A small network was shown many inputs. Here are its activations along a few directions, one row for each input.
In each table, some parts of the input vary, and every possible input appears once, in random order.
Descriptions start from the smaller parts, as in this example, which fits no table here: one of 6 places along a line, together with either a single point or one of 9 places along a line or (one of 3 separate values, together with one of 8 places around a ring).
Shared parts are said once, and a part with two or three values counts as separate values.
In the rows, 128 means zero.

Other details of the inputs shift rows strongly along two fixed directions, in all tables alike. That doesn't count.

Table:
r1: [208 172 184 163 154 126 111  81 131 145  77  65 176  74  99]
r2: [169 126 127 121 130 116 126 126 131 119 124 133 132 132 106]
r3: [105 135  93 125 107 131 129 114 108 124 151 163 108 159 151]
r4: [164 160 161 146 155 126 110 113 129 139  87  80 152  86 117]
r5: [189 142 162 147 183 143 126 110 119 130  90 109 152 138  99]
r6: [209 182 172 160 134 106 127 111 136 150  73  70 156  88 103]
r7: [179 102 120 114 151 134 133 132 128 108 133 179 126 179  89]
r8: [239 138 169 152 180 146 136  91 122 128  90 133 172 161  69]
r9: [ 57  62  84  78 149 146 108 156 122  83 175 177  99 177 134]
r10: [ 85 154 154 143  58 124 129 126 133 173 132  22 137  44 160]
r11: [116 131 144 131 108 132 163 127 134 159 105  85 132 102 141]
r12: [ 17 124 131 111  66 119 129 138 152 124 163  89 105  61 174]
r13: [109 147 134 129 112 114  99 117 127 125 118  69 142  66 142]
r14: [ 73  73  86  86 122 141 149 168 141 110 207 219 103 165 128]
r15: [173  94 112 148 153 123 115 122 128 137 152 220 133 200 122]
r16: [162 102  96 112 158 131 127 134 127  99 141 190 136 154  99]
r17: [ 40 135 135 118 114 121  92 141 124 124 124  40 113  80 164]
r18: [159 123 104 121 160 124 126 143 128 113 122 165 133 135 108]
r19: [120 120 132 120 145 137 122 142 115 115 118 114 127 151 120]
r20: [ 49 112 116 106 111 128 151 157 151 114 164 157  99 111 155]
r21: [166 181 154 157 118  99 116 118 133 147  81  57 154  64 119]
r22: [177 112 135 129 168 151 185 115 154 124 111 197 133 165 101]
r23: [145 161 144 141 140 115 110 122 127 133  98  84 147  76 130]
r24: [155 128 119 116 142 154 141 120 115 102 160 215 114 220 110]
r25: [172 140 107 171 139 123 128 110 119 152 109 174 131 151 139]
r26: [180 211 187 168 117 133 131  93 119 150  94  87 142 129 125]
r27: [ 36  96  95  96  85 135 141 181 126 141 175 128  99 122 162]
r28: [180 119  95 160 143 132 128 101 121 141 128 205 134 172 124]
r29: [ 79  73  61  78 125 122 118 167 125  85 176 196 100 168 127]
r30: [  7 127 121 104  71 107 100 162 115 117 135  29  91  87 179]
r31: [ 69 112 130 113  75 131 146 125 132 147 132  72 122  92 157]
r32: [211 147 154 143 156 124 136 122 129 134  91 130 141 144  89]
r33: [ 95 143 139 167  95  96  92 131 126 163 127  92 126 108 176]
r34: [245 134 171 152 196 150 134  86 120 127  91 138 170 157  73]
r35: [ 67 112  67 105 115 133 134 147 105 110 168 202  86 189 160]
r36: [122  90  97 102 154 144 164 168 144 124 184 236 114 174 110]
r37: [ 46 125 139 119  72 127 142 115 149 130 129  67 113  69 168]
r38: [ 89 120 131 113 103 120 112 131 118 116 131  77 116 117 139]
Each input here is: one of 2 separate values, together with either one of 4 places along a line or one of 5 places around a ring or one of 10 places around a ring.
Q: Changing only the choice among 2 separate values turns r19 into r8. The same change can be made to r32. Which row results?
A: r7
Q: Change only the place on the ring of 5 in r31. List by row number the other rows that result.
A: r10, r12, r14, r37

Table:
r39: [192 156 152 185 121 120 151 101 146 185 103 131 159  96 129]
r40: [161 146 151 142 142 146 152 107 127 141 113 137 134 152 118]
r41: [171 141 134 149 157 126 109 116 115 130 106 132 141 148 120]
r42: [ 67 103  91 113 127 119  94 151 115 106 150 142 104 144 156]
r43: [135  81  93  90 154 135 131 165 124 100 155 190 114 180 101]
r44: [ 54 144 109 122  76 111 110 139 130 126 148  97 107  82 168]
r45: [ 98 118 129 120 127 128 107 136 113 127 117  79 123 122 142]
r46: [138  63 108 109 158 147 123 127 121 113 156 187 129 187 111]
r47: [133  78  99  95 161 141 128 156 115  99 144 185 110 202 106]
r48: [165 148 144 177 116 106 128 114 142 181 101  97 156  75 140]
r49: [129  81  92  86 158 134 130 162 128  96 156 193 118 167 101]
r50: [194 158 177 150 152 142 147  96 129 148  82  85 157 119 100]
r51: [ 50  94  99  79  98 133 142 170 123 103 163 127  95 145 141]
r52: [ 29 113 118 106 103 122  92 154 114 115 133  52 106  96 170]
r53: [ 52 101 122 120  87 124 150 153 151 157 147  94 120  73 166]
r54: [150 162 177 140 117 130 138 113 130 146  92  49 142  99 118]
r55: [155 166 169 136 118 122 139 115 142 142 103  64 152  68 110]
r56: [178 148 126 146 131 114 119 126 115 135 112 131 138 145 113]
r57: [ 97 124 142 119 133 135 127 130 132 119 120  95 128 109 132]
r58: [132  80  89  91 148 134 134 165 116  99 149 184 112 190 104]
r59: [ 52  93 111 124  92 111 125 157 142 155 141  90 119  70 169]
r60: [153 131 116 140 152 131 128 115 128 121 130 180 128 153 121]
r61: [105 148 146 129 101 133 142 125 126 135 126 100 114 130 143]
r62: [156 101 118 118 179 135 119 130 127 105 123 163 135 148 100]
r63: [188 176 163 175 142 125 123  90 129 150  89 110 154 113 120]
r64: [202 150 162 145 161 120 119 103 137 129  85  96 164  87  95]
r65: [206 178 178 161 130 131 159 100 139 154  99 111 154 113 101]
r66: [ 58  77 113  97 106 144 125 134 128 117 168 129 112 141 147]
r67: [196 157 173 151 164 134 139  93 139 134  86  99 162  98  93]
r68: [200 147 159 172 138 124 111  80 120 154 103 106 164 125 114]
r69: [160 126 131 120 152 137 149 119 142 113 132 184 131 145 109]
r70: [158 127 144 152 125 137 174 119 156 170 127 155 144 116 127]
r71: [ 49 132 105 113  90 102  88 144 125 113 141  81 109  78 170]
r72: [122 154 125 139  99 117 126 130 125 139 133 122 120 119 140]
r73: [109 143 141 133 124 131 134 116 134 125 126 118 125 110 138]
r74: [151 129 127 117 137 137 158 130 137 122 143 180 127 148 108]
r75: [170 176 151 159 113 106 110 116 124 150 100  72 148  91 124]
r76: [ 63 109  82  97 103 111 104 163 120 106 165 144 101 130 152]
r77: [143 108 133 111 165 152 144 131 125 111 125 153 130 165 107]
r78: [140  99  90 117 168 129 113 136 122 101 145 202 120 175 116]
r79: [ 49 143 119 131  87 120 102 134 115 130 135  85 105 107 178]
r80: [144  99 122 119 174 136 117 136 124 109 122 153 132 152 108]
r81: [ 45 150 110 126  57 108 113 145 116 134 144  80  98 102 177]
r82: [146  99  90 115 151 130 118 145 109 108 144 199 111 207 116]
r83: [148 108 124 103 158 137 143 130 141 102 133 167 133 136 100]
r84: [151 171 151 165 120 112  99 105 113 154  91  60 143 100 142]
r85: [120 132 135 150 100 129 117 100 122 145 138 118 131 129 149]
r86: [ 57 138 122 113  83 121 130 140 137 122 149  97 108  83 159]
r87: [143 115  94 113 141 132 141 139 129 113 157 219 118 177 114]
r88: [158 132 115 130 145 128 131 118 134 117 132 184 130 145 118]
r89: [152 126 138 127 157 150 150 119 127 122 125 170 128 172 115]
r90: [135 107 107 104 135 144 165 145 126 112 154 205 110 195 112]
r91: [107 150 126 145 106 125 116 117 114 142 123 110 119 129 155]
r92: [114 152 130 142 101 122 119 122 117 139 124 113 116 136 147]
r93: [ 39 120 116  95  87 120 120 153 138 112 150  74 108  70 154]
r94: [168 127 155 147 132 148 145  91 133 145 130 144 147 149 117]
r95: [165 165 171 140 119 126 144 118 138 146 102  64 149  84 107]
r96: [ 42 135 131 120  95 127 121 136 130 124 138  87 106  99 169]
r97: [175 125 132 126 155 127 125 128 136 120 114 130 146 111  96]
r98: [164 122 104 126 150 121 119 133 128 114 134 175 133 144 110]
Q: Changing only one part turns r46 into r66. The same change can be made to r52. Which row results?
A: r77
Q: Changing only one part turns r96 into r80. The same change can be made to r74. Which row results?
A: r49
Q: Describe the family of inputs behind these rows.
A: one of 5 places around a ring, together with either one of 2 separate values or one of 10 places around a ring
Q: Change only the choice among 2 separate values in r68. List by row number the other rows that result.
A: r48
Q: Change only the place on the ring of 5 in r78. List by row number the other rows that result.
A: r60, r62, r67, r73
Q: A walk changes only the place on the ring of 10. It starts at r92 and steps to r91. List the rest of the walk in order.
A: r79, r63, r60, r88, r44, r87, r72, r81
Q: Change only the choice among 2 separate values in r59. List by row number the other rows that result.
A: r46

Table:
r99: [173 129 136 140 157 142 143 112 127 129 120 170 136 166 110]
r100: [157 157 150 150 129 117 115 109 131 137 105  92 147  91 123]
r101: [153 171 156 164  88 118 157 111 145 173 116 104 143  82 137]
r102: [113 146 151 141 110 128 125 110 130 140 116  81 133  98 141]
r103: [133 128 121 129 124 124 119 130 119 127 128 126 127 137 127]
r104: [166 111 134 120 158 142 153 131 136 125 124 160 137 149  99]
r105: [ 31  99  99  93 103 124 118 159 132 109 159 117 100 104 162]
r106: [ 97 135 123 123 116 130 122 131 119 122 134 121 113 139 145]
r107: [162 128 129 133 145 136 137 124 120 129 123 157 130 168 114]
r108: [127 115 122 106 143 138 140 139 130 108 135 152 121 148 113]
r109: [177 119 124 127 159 126 135 132 133 124 119 160 141 138 100]
r110: [100 137 114 126 116 123 112 133 117 120 135 125 113 135 145]
r111: [141 155 156 155 116 126 129 110 127 153 104  81 140 106 136]
r112: [100 131 111 130 118 118 109 133 122 123 136 131 116 128 148]
r113: [183 118 119 138 155 128 128 122 126 130 124 173 140 158 106]
r114: [120 112 110 125 140 134 127 131 126 121 142 172 120 156 133]
r115: [135 106 110 128 143 133 131 134 125 129 139 174 124 162 128]
r116: [ 68 146 120 129  71 120 146 132 142 144 155 122 110  94 165]
r117: [130 118 114 109 144 130 129 141 128 106 135 153 123 143 114]
r118: [143 110 103 128 144 126 123 137 121 124 138 179 122 167 124]
r119: [142 117 106 124 141 130 125 137 116 120 137 172 119 173 121]
r120: [156 162 149 157 123 116 111 103 129 142 102  89 147  92 130]
r121: [158 130 148 133 147 140 141 113 134 129 119 135 141 134 110]
r122: [157 134 146 138 139 127 136 122 138 141 109 108 146 100 115]
r123: [128 106 118 108 138 137 136 141 125 116 142 154 120 161 116]
r124: [107  99 106 105 128 137 132 144 119 114 150 160 111 169 129]
r125: [152 147 157 151 124 122 125 112 135 152 105  81 150  86 126]
r126: [129 114 122 110 142 140 135 133 126 110 140 157 121 159 116]
r127: [156 138 147 142 141 130 129 110 136 136 114 119 146 109 118]
r128: [171 136 137 135 141 126 126 123 125 131 116 126 141 133 107]
r129: [ 26  97  98  83  93 126 122 170 124 106 162 107  92 121 159]
r130: [134 105 114 123 147 137 132 126 130 120 141 175 127 155 123]
r131: [143 146 161 144 120 128 133 113 134 148 107  76 144  95 125]
r132: [138 119 111 120 142 133 124 128 120 111 138 167 122 162 119]
r133: [ 85 131 123 114 104 116 116 148 126 123 130  83 118  96 143]
r134: [158 150 143 137 136 125 121 115 126 126 113 112 140 118 114]
r135: [143 153 163 140 128 129 137 113 138 138 102  80 143  87 121]
r136: [110 124 118 117 129 120 119 139 132 115 131 125 124 110 131]
r137: [ 74 123 116 120  97 111 104 145 126 128 138  88 117  93 154]
r138: [ 67 121 127 121  93 126 122 135 126 135 137  83 115 105 158]
r139: [157 134 144 149 132 127 128 111 131 148 113 114 146 114 125]
r140: [ 80 120 117 110 110 132 122 135 121 115 144 120 109 136 146]
Q: Describe the family of inputs behind these rows.
A: one of 2 separate values, together with either a single point or (one of 4 places along a line, together with one of 5 places around a ring)
Q: Changing only the choice among 2 separate values turns r115 into r114. The same change can be made to r128. Which row results?
A: r134
Q: Changing only the choice among 2 separate values turns r139 into r130. The same change can be made to r104. Which row results?
A: r135
Q: Change only the choice among 2 separate values in r140. List by row number the other rows that result.
A: r124
